Questions about the table below.
1) The first entry, reading row by row?
2) The bottom-right entry?
3) The entry just right of -49?
4) The entry directly above 24?
5) The entry directly below the smallest entry?
6) The entry directly above -41?
7) The third entry, reading row by row?
8) The top entry of the column that holds the largest entry?
[[-69 -66 -65  13 -42  48]
 [-48 -49 -33 -35 -42 -16]
 [ 26  24  37 -41 -26 -38]]
1) -69
2) -38
3) -33
4) -49
5) -48
6) -35
7) -65
8) 48

m =
[[ 38 -56 -21  16  31 -26  19]
 [-13  12 -12  -6   5 -61  15]
 [-12 -24  -4  32   4 -44  -3]
 [ 31 -23 -23 -32  -5 -33  15]
 [ 11 -43  -1   2  26  11  21]
 [ 36 -33 -17 -12  20  -4  31]
 [ 38 -43  -7 -15   8 -45  39]
 [ 33 -47 -14   6  42 -33  43]]
Which number is the 1st entry, reading row by row?
Answer: 38
The entry in the top-right corner -> 19
Which number is the entry just left of 19?
Answer: -26
Which number is the bottom-left entry?
Answer: 33
Which number is the entry just left of -24?
Answer: -12
The last entry, reading row by row -> 43
The entry just right of -61 is 15
The entry directly below -32 -> 2
Which number is the entry just left of -14?
Answer: -47
The 3rd entry in reading order is -21
Which number is the entry directly below -7?
Answer: -14
The entry directly below -6 -> 32
The 2nd entry on the main diagonal: 12
Which number is the 3rd largest entry?
Answer: 39
The entry directly above -47: -43
Which number is the entry just left of the smallest entry?
Answer: 5
The smallest entry in the first column: -13
Which number is the bottom entry of the column that holds the smallest entry?
Answer: -33
Which number is the 4th-last entry, reading row by row?
Answer: 6
The 2nd entry, reading row by row is -56
Which number is the fourth entry in reading order?
Answer: 16
The second largest entry -> 42
The entry just left of -44 is 4
The smallest entry in the last column is -3

M =
[[-16  20 -27  -5  23 -19  -6   3  73 -53  -8   6  46 -23]
 [ -2 -25  18  25 -13  10 -43  16 -34  35 -30  -7 -27 -44]
 [-21  17 -10  62 -49  -7  11 -43  -3  39 -26  64  29  66]
 [-11  -1  40   2  20  10  48  34  39  -8 -16 -40  -7  14]
 [ 21 -14  13   8 -39  36 -11   9   5  15  10  14 -30   4]
 [  2  17 -11 -37  14 -32  33   9 -22 -51 -11 -13 -14  32]]
Indices start at 0.
The top-right entry -> -23
The entry at row 0, column 0 -> -16
Give the entry just right of 11.
A: -43
Give the entry in row 2 and column 0.
A: -21
Give the entry in row 0 and column 1.
A: 20
The entry directly above -37 -> 8
Give the entry at row 1, column 0.
A: -2
Give the bottom entry of the column that holds the largest entry.
A: -22
The minimum: -53
The largest entry: 73
Give the entry directly below -34.
A: -3
The entry directly below 64 is -40
Give the entry in row 0 and column 2.
A: -27
The entry just right of -25: 18
The entry directly below 6 is -7
The entry directly below -21: -11
The entry in the bottom-right corner: 32
Give the entry in row 2 and column 1.
A: 17
The entry just right of the smallest entry -> -8
Give the entry just left of 18.
A: -25
Give the entry directly below the largest entry.
A: -34
Give the entry directly below -23.
A: -44
Give the entry just right of -37.
A: 14
Give the entry at row 2, column 2.
A: -10
The entry directly below 23: -13

grid =
array([[-0.05,  0.11, -0.16,  0.09,  0.06],
       [ 0.06, -0.01, -0.09,  0.13,  0.00],
       [ 0.01,  0.05,  0.07,  0.12,  0.03]])
Indices start at 0.
Read off the centre entry.
-0.09
Read off the entry just right of the smallest entry.
0.09
The largest entry: 0.13
The entry at row 2, column 2 is 0.07
The entry at row 1, column 0 is 0.06
The entry in row 0 and column 0: -0.05
Read off the entry at row 0, column 1.
0.11
Read off the top entry of the column that holds the smallest entry.
-0.16
Read off the entry in row 2 and column 1.
0.05
The entry in the top-right corner is 0.06
The entry just right of 0.07: 0.12
The entry at row 2, column 0 -> 0.01
The entry in row 1 and column 1: -0.01

Read these off the array that follows. Rows and columns are numbered from 0.
1) Give the entry directly below the largest entry.
2) Give the entry in the top-left corner.
3) Give the entry in row 0 and column 1.
4) Give the top-right entry.
5) Give the entry in the bottom-right corner.
6) Give the entry just right of the largest entry.
7) Give the entry in row 2 and column 0.
46,25,37,62,59,72,50,46,46
37,46,56,47,49,44,34,34,22
31,60,35,52,26,45,48,34,54
54,51,57,55,66,51,57,50,46
59,57,28,52,93,51,31,40,48
26,28,37,43,18,36,49,40,29
41,66,51,57,50,50,48,23,61
49,47,63,51,22,27,63,52,65
43,92,48,43,48,46,52,46,64
30,47,73,43,37,31,35,41,28
21,66,32,35,17,36,56,49,57
46,39,27,73,60,33,73,38,31
37,47,62,46,57,47,40,50,30
33,66,55,49,79,17,66,45,57
1) 18
2) 46
3) 25
4) 46
5) 57
6) 51
7) 31

[[-0.028  0.035 -0.019  0.050 -0.021  0.066  0.028  0.042  0.080]
 [-0.178  0.070  0.155 -0.055 -0.156  0.125  0.222 -0.020  0.118]
 [ 0.062  0.019  0.058  0.012  0.030 -0.007  0.044  0.017 -0.016]
 [-0.126  0.013  0.088  0.062 -0.024 -0.051  0.010  0.023  0.111]
 [-0.004 -0.053  0.074  0.045 -0.083 -0.100  0.128  0.112  0.003]
 [ 0.008  0.074  0.108  0.082 -0.025 -0.085 -0.013 -0.067  0.016]
 [-0.031 -0.036  0.090  0.071 -0.144 -0.122  0.144  0.094  0.016]]
Counting starts at 0.
Find the entry at row 2, column 0.
Answer: 0.062
Find the entry in row 1 and column 0.
Answer: -0.178
The bottom-right entry: 0.016
The top entry of the column that holds the smallest entry is -0.028
Find the top-right entry.
Answer: 0.080
Find the entry in row 0 and column 2.
Answer: -0.019
The entry directly above the largest entry -> 0.028
Find the entry in the bottom-left corner.
Answer: -0.031
The entry just right of the smallest entry -> 0.070
Find the entry at the centre.
Answer: -0.024
Find the entry just right of 0.008.
Answer: 0.074
Find the entry just left of -0.019.
Answer: 0.035
Find the median of all entries.
Answer: 0.017
Find the entry directly above 0.045.
Answer: 0.062
The entry just right of 0.010 -> 0.023
Find the entry just right of -0.083.
Answer: -0.100
Find the entry just left of -0.013.
Answer: -0.085
Find the entry directly below -0.083.
Answer: -0.025
The entry at row 1, column 2: 0.155
Find the entry directly below 0.045.
Answer: 0.082
Find the entry directly below 0.082.
Answer: 0.071
The entry just left of 0.144 -> -0.122
The entry in row 2 and column 1: 0.019
The entry directly below 0.028 is 0.222
The entry directly above -0.025 is -0.083
Find the entry directly above the centre entry.
Answer: 0.030
The entry directly below -0.016 -> 0.111

Read these off the array that follows.
1) Report the entry just right of -71.
2) Report the entry just left of -18.
((-69, -27, -58, -68), (50, -16, -65, -26), (-3, -37, -1, 17), (-40, 10, 63, -23), (-1, -41, -2, -18), (-12, 42, -71, 0), (27, 16, -35, 71), (21, 18, 55, 8), (21, 38, -9, -4), (-25, 3, 19, 30), (38, -34, 16, -27))
1) 0
2) -2

Read these off the grid that follows.
1) Which number is the entry directly above the centre entry?
2) Which number is the entry in the top-right corner?
3) Which number is the bottom-right entry?
4) Which number is the top-left entry?
5) Which number is the entry directly below the largest entry?
6) Which number is the entry in the bottom-left corner?
7) Which number is the top entry of the column that holds the smallest entry?
8) Which number is the 4th entry from the end, reading row by row?
[[-22 -40  23 -15  -1   0   7  28  -1]
 [-17 -21  17 -11  12   0  -3  20  16]
 [-21 -28  14 -18   4   7  -7  25   2]
 [-14 -20  15 -14   6   0  -8  24  14]
 [-13 -24  17 -17  -1   3 -19  20   2]
 [-15 -22  15 -14   8   3   2  22  14]
 [-24 -12 -22  26  27  37  16   4  30]
 [-15 -15  13  -6   3  -3   2  22  14]
 [-19 -22  12  -9   2   3  17  24  16]
 [-14 -25  13 -19   2   6 -11  24   0]
 [-22  10 -27  14  26  10 -12   7  21]
 [ 22  -5  16 -34 -20 -22 -49   7 -22]
 [ 35  30 -12 -34 -22 -23 -59 -14 -29]]
1) 8
2) -1
3) -29
4) -22
5) -3
6) 35
7) 7
8) -23
